A small network was shown many inputs. Here are its activations along a few directions, one row for each input.
Each table varies a few parts of the input and shows all the possible inputs, shuffled.
A made-up example of a description, with smaller parts first: one of 4 places along a line, together with either a single point or (one of 2 separate values, together with one of 5 places around a ring) or one of 11 places along a line.
Shared parts are said once, and a part with two or three values counts as separate values.
In the rows, zero is written as 128.

Other details of the inputs shift rows strongly along two fixed directions, in all tables alike. That doesn't count.

A family of inputs:
R1: [137 131 119  97 147 145 114 129 133  92 152 126 125]
R2: [147 125 142 113 128 143 100 138 143 108 155 118 152]
R3: [134 135 120 114 144 133 100 138 123  95 158 134 134]
R4: [123 127 137 131 117 138 148 131 122 127 101 130 135]
R5: [145 127 141 119 134 145 103 138 143 108 152 121 153]
R6: [120 134 117 126 123 133 144 113 122 136  97 127 141]
R7: [127 128 128 130 113 136 144 117 120 128  95 122 135]
R8: [120 134 116 140 129 145 153  91 101 150  88 139 131]
R9: [ 88 121 124 187 107  26 135 154 110 156 122 133  70]
R10: [147 125 143 120 140 141 103 144 141 109 157 126 144]
R11: [115 136 105 140 135 139 148  90 104 171  99 134 113]
R12: [137 135 114 102 148 144 103 129 132 100 161 130 128]
R13: [124 126 121 140 123  58  85 163 131  91 181 114 100]
R14: [135 135 115 110 142 128  96 137 127  93 162 129 127]
R15: [136 131 129 105 155 165 114 141 129 107 157 148 142]
R16: [103 128 127 159 109  70 141 153 114 125 109 126 103]
R17: [130 126 131 104 151 140 123 158 129  98 159 140 121]
R18: [149 128 137 103 126 151 110 127 143 109 158 121 147]
R19: [149 126 129 103 146 155 110 124 145 112 166 123 127]
R20: [134 127 123 116 118 163 153  99 129 140  89 121 132]
R21: [108 129 125 135 127 117 146 140 124 136 106 135 129]
R22: [134 128 127 142 119 146 136  89 125 162 102 120 144]
R23: [118 127 138 141 122  62  98 174 133  96 173 131 106]
R24: [144 125 145 117 128 140 102 144 143 109 152 123 151]
R25: [129 130 125 141 115 126 143  93 118 159 110 131 123]
R26: [147 127 140 117 143 150 111 135 137 109 160 137 141]
R27: [133 132 113 104 131 179 156  87 132 149  89 126 148]
R28: [112 131 123 134 131  74 103 169 116  83 158 131 109]
R29: [131 133 115 108 127 168 148  95 129 139  94 126 151]
R30: [151 125 138 105 127 151 101 129 147 109 156 115 151]
R31: [125 127 126 141 114 136 151  96 122 170 104 123 119]
R32: [ 99 138 113 171 123  96 142 117  92 162  96 146 110]
R33: [130 129 125 136 120 137 149  85 120 167 105 130 121]
R34: [108 134 110 136 114  89 138 124 120 135 108 123 115]
R35: [118 125 133 161 120 120 137 123 122 161 108 130 129]
R36: [139 120 145 112 134 145 116 151 147 113 161 134 132]
R37: [143 129 121 110 127 181 162  86 129 148  87 124 138]
R38: [137 129 128 145 126 146 135  92 119 161 105 126 143]
R39: [111 120 142 152 116  51  90 191 135 101 168 118 106]
R40: [149 118 140 111 148 156 109 146 148 116 160 128 136]
R41: [133 131 119  98 150 140 117 136 132  95 156 125 116]
R42: [131 133 115 104 130 166 156  91 130 150  95 129 140]
R43: [130 125 127 137 118 149 143  95 127 172 103 119 131]
R44: [133 127 124 137 126 162 149  84 127 175  99 119 137]
R45: [136 134 124 110 148 151 107 136 123 101 154 141 144]
R46: [133 129 127 102 157 157 113 150 133 106 166 145 131]
R47: [109 135 125 138 125 111 152 126 118 144  98 138 129]
R48: [144 129 137 100 134 150 123 148 139  89 141 125 145]
R49: [129 127 129 149 119 136 136  97 120 160 103 122 144]
R50: [131 127 123 122 113 146 144 109 124 130  95 118 135]
R51: [ 98 120 125 181 111  57 127 151 118 156 119 122  95]
R52: [138 130 121 112 130 175 165  92 131 152  88 124 128]
R53: [118 127 134 162 117 113 135 119 119 158 105 126 132]
R54: [125 128 134 131 126 142 157 130 123 136 102 136 128]
R55: [149 125 130 116 134 129  94 135 143 103 163 114 137]
R56: [121 125 119 139 126  57  89 161 133  97 179 112  93]
R57: [ 95 124 130 162 105  54 134 172 114 118 116 124  92]
R58: [130 133 116 104 136 171 162  90 131 156  94 128 134]
R59: [145 122 142 121 142 141 105 150 143 113 159 129 137]
R60: [141 127 126 101 128 131 116 142 140  86 144 115 131]
R61: [113 129 122 128 131 133 154 133 128 146 101 137 126]
R62: [132 124 133 120 133 163 164 120 129 144 100 137 129]
R63: [118 133 123 127 124 138 147 118 121 137  96 133 144]
R64: [131 129 124 152 124 132 141  90 113 163 106 135 131]
R65: [133 132 125  97 136 133 117 143 141  94 145 126 142]
R66: [138 131 119 102 143 139 109 134 129  87 153 128 129]
R67: [132 131 114 101 137 181 157  93 136 150  95 126 143]
R68: [137 129 122 140 126 153 140  83 125 170 100 122 134]
R69: [114 124 117 161 119  89 129 116 120 163 115 115 101]
R70: [118 126 134 156 121 117 150 114 118 163 109 145 116]
R71: [150 126 139 117 139 146 102 135 140 108 156 123 148]
R72: [ 99 128 126 179 104  45 131 136 107 148 118 133  95]
R73: [ 99 132 125 140 125  46 115 191 131  96 153 127  98]
R74: [109 132 123 137 124 117 146 132 120 136  99 133 134]
R75: [124 129 131 102 141 123 125 166 146 103 152 135 122]
R76: [140 119 145 115 135 143 108 156 150 115 159 127 137]
R77: [128 129 128 155 124 130 141  98 112 162 107 140 130]
R78: [134 129 126 125 122 148 153 107 121 135  93 126 139]
R79: [133 125 128 136 116 155 141  86 127 171  98 120 140]
R80: [136 133 131  93 141 151 124 141 141  99 141 133 152]
R81: [145 127 134 100 137 143 114 130 147 112 164 124 122]
R82: [134 127 124 112 124 170 156 101 133 142  93 121 128]
R83: [122 124 126 156 130 129 149 111 118 171 110 142 114]
R84: [146 125 140 116 146 154 114 140 138 113 161 141 135]
R85: [118 131 126 157 113  98 140 108 113 156 111 134 117]
R86: [ 90 123 130 185  99  40 130 154 110 150 121 129  89]
R87: [143 128 141 112 126 138 108 137 140 106 159 126 145]
R88: [142 128 148 113 130 145 110 145 143 105 160 133 146]
R89: [ 96 125 125 166  98  45 127 165 111 114 113 118  98]
R90: [122 124 127 132 113  70  97 162 136 101 172 111 104]
R91: [ 90 127 127 189  93  22 122 153 106 142 122 124  91]
R92: [137 130 133 102 151 162 122 138 126  95 147 142 144]
R93: [125 123 135 123 125 149 154 132 129 135 104 133 124]
R94: [147 127 132 111 134 146 104 127 148 112 155 112 141]
R95: [133 128 134 106 150 151 126 147 125  99 150 143 133]
R96: [142 124 149 119 131 137 102 150 144 109 155 125 148]
Each input here is: one of 8 places along a line, together with either one of 2 separate values or one of 4 places along a line or one of 6 places around a ring.
Question: The inputs of R63 and R29 match in every part but the place on the line of 8. If R28 is changed in the same way as R63 into R29, which row does it become?
Answer: R66
Question: A walk changes only the place on the ring of 6. It starts at R49 and steps to R2. List the rest of the walk in order.
Answer: R87, R85, R64, R38
Question: Which other rows agree with R10 in the place on the line of 8? List them by row number.
Answer: R4, R16, R23, R26, R32, R47, R53, R74, R88, R92, R96
Question: Which other rows does R67 become when the place on the line of 4 takes its other values? List them by row number.
Answer: R52, R58, R82
Question: Which other rows does R41 become when the choice among 2 separate values takes its other values? List them by row number.
Answer: R11
Question: Which other rows does R3 become when the choice among 2 separate values takes its other values? List them by row number.
Answer: R8
Question: Which other rows does R63 become when the place on the line of 4 takes its other values? List them by row number.
Answer: R48, R80, R89

A family of inputs:
R97: [123 127 134 144 121 125 135 125 123 145 113 131 132]
R98: [120 128 123 131 122 123 144 125 123 135 107 127 121]
R99: [135 130 124 112 132 134 117 130 136 109 140 121 133]
R100: [137 127 130 125 132 125 108 133 133 116 152 125 131]
R101: [119 128 128 134 122 124 146 129 123 137 107 133 123]
R102: [126 127 124 138 119 121 133 112 125 145 116 120 122]
R103: [124 129 130 118 130 120 123 151 131 104 138 130 128]
R104: [123 126 133 144 126 124 137 125 123 148 118 134 125]
R105: [136 129 126 111 129 133 117 132 137 109 139 118 134]
R106: [124 130 119 118 133 112 117 142 130 106 144 125 118]
R107: [136 125 137 127 132 128 113 139 137 122 152 127 130]
R108: [120 130 118 132 125 121 140 118 122 138 111 126 118]
R109: [127 127 131 116 133 127 127 148 134 110 139 132 125]
R110: [126 127 134 125 131 118 118 152 132 109 143 131 129]
R111: [120 131 119 133 123 121 139 118 120 135 109 125 124]
R112: [128 128 127 144 121 122 128 112 122 147 120 125 127]
R113: [127 129 122 138 121 123 131 110 123 143 116 123 127]
R114: [132 130 122 115 134 128 116 132 132 109 143 123 128]
R115: [132 125 133 131 133 120 110 141 132 120 153 130 126]
R116: [128 129 126 115 131 123 122 145 132 104 138 126 127]
R117: [123 129 127 119 134 120 124 149 129 108 142 134 121]
R118: [135 127 129 126 133 122 108 134 133 119 155 126 126]
R119: [119 129 128 139 129 127 141 126 119 143 115 138 124]
R120: [125 129 120 138 126 123 130 110 121 145 120 127 122]
R121: [126 128 134 124 134 121 120 150 130 110 145 133 128]
R122: [144 132 132 104 142 208 161  90 125 148  96 146 160]
R123: [136 127 127 119 131 126 113 131 137 117 148 121 125]
R124: [118 131 117 134 125 119 138 118 117 135 112 128 120]
R125: [136 125 132 125 130 121 110 135 137 120 154 123 125]
R126: [120 126 132 140 123 122 142 130 123 142 111 134 125]
R127: [128 126 135 122 134 124 122 151 135 114 145 133 125]
R128: [118 128 127 135 121 121 144 129 122 136 106 131 126]
R129: [119 131 120 132 127 125 142 121 117 135 109 132 123]
R130: [170 129 143  87 145 226 129  90 149 132 132 131 176]
R131: [128 128 127 114 128 122 122 146 134 104 136 123 128]
R132: [123 125 134 145 122 123 136 127 124 145 116 132 127]
R133: [136 129 125 119 133 132 113 127 133 115 146 123 131]
R134: [120 127 132 141 121 121 140 130 123 141 110 132 129]
R135: [120 131 116 135 126 120 134 114 119 140 116 127 119]
R136: [134 126 136 129 129 123 110 141 134 116 150 127 133]
R137: [122 129 119 134 123 121 136 114 123 142 114 124 119]
R138: [118 131 119 132 129 124 142 122 118 136 111 132 119]
R139: [120 129 120 133 120 117 138 121 122 135 108 122 123]
R140: [128 126 130 143 119 123 131 113 126 149 120 123 124]
R141: [119 129 121 131 126 124 144 123 122 137 109 130 119]
R142: [122 129 120 131 121 124 141 118 123 137 108 123 122]
R143: [159 129 143  94 149 214 134 105 139 127 132 142 169]
R144: [125 127 131 148 124 121 130 118 119 147 121 133 128]
R145: [128 127 134 129 134 121 115 145 130 117 149 133 126]
R146: [126 128 124 140 118 117 130 114 125 142 116 119 124]
R147: [124 129 121 132 120 124 137 114 125 140 112 121 122]
R148: [131 126 136 127 131 124 114 146 132 113 145 130 134]
R149: [135 125 138 129 127 120 109 144 137 116 151 124 133]
R150: [136 124 139 129 128 122 110 144 138 117 152 124 130]
Question: The inputs of R138 and R106 match in every part but one. If R131 is changed in the same way as R138 into R106, which row does it become?
Answer: R139
Question: The inputs of R130 and R105 match in every part but one. If R118 is changed in the same way as R130 into R105, which row does it become?
Answer: R135
Question: Describe the family of inputs behind these rows.
Answer: one of 6 places around a ring, together with one of 9 places around a ring
Question: A walk changes only the place on the ring of 6. It starts at R107 and steps to R150. List the rest of the walk in order.
Answer: R149, R136, R144, R115
Question: A walk changes only the place on the ring of 9. It starts at R100 and steps to R144. List the rest of the walk in order.
Answer: R143, R121, R122, R129, R124, R114, R133
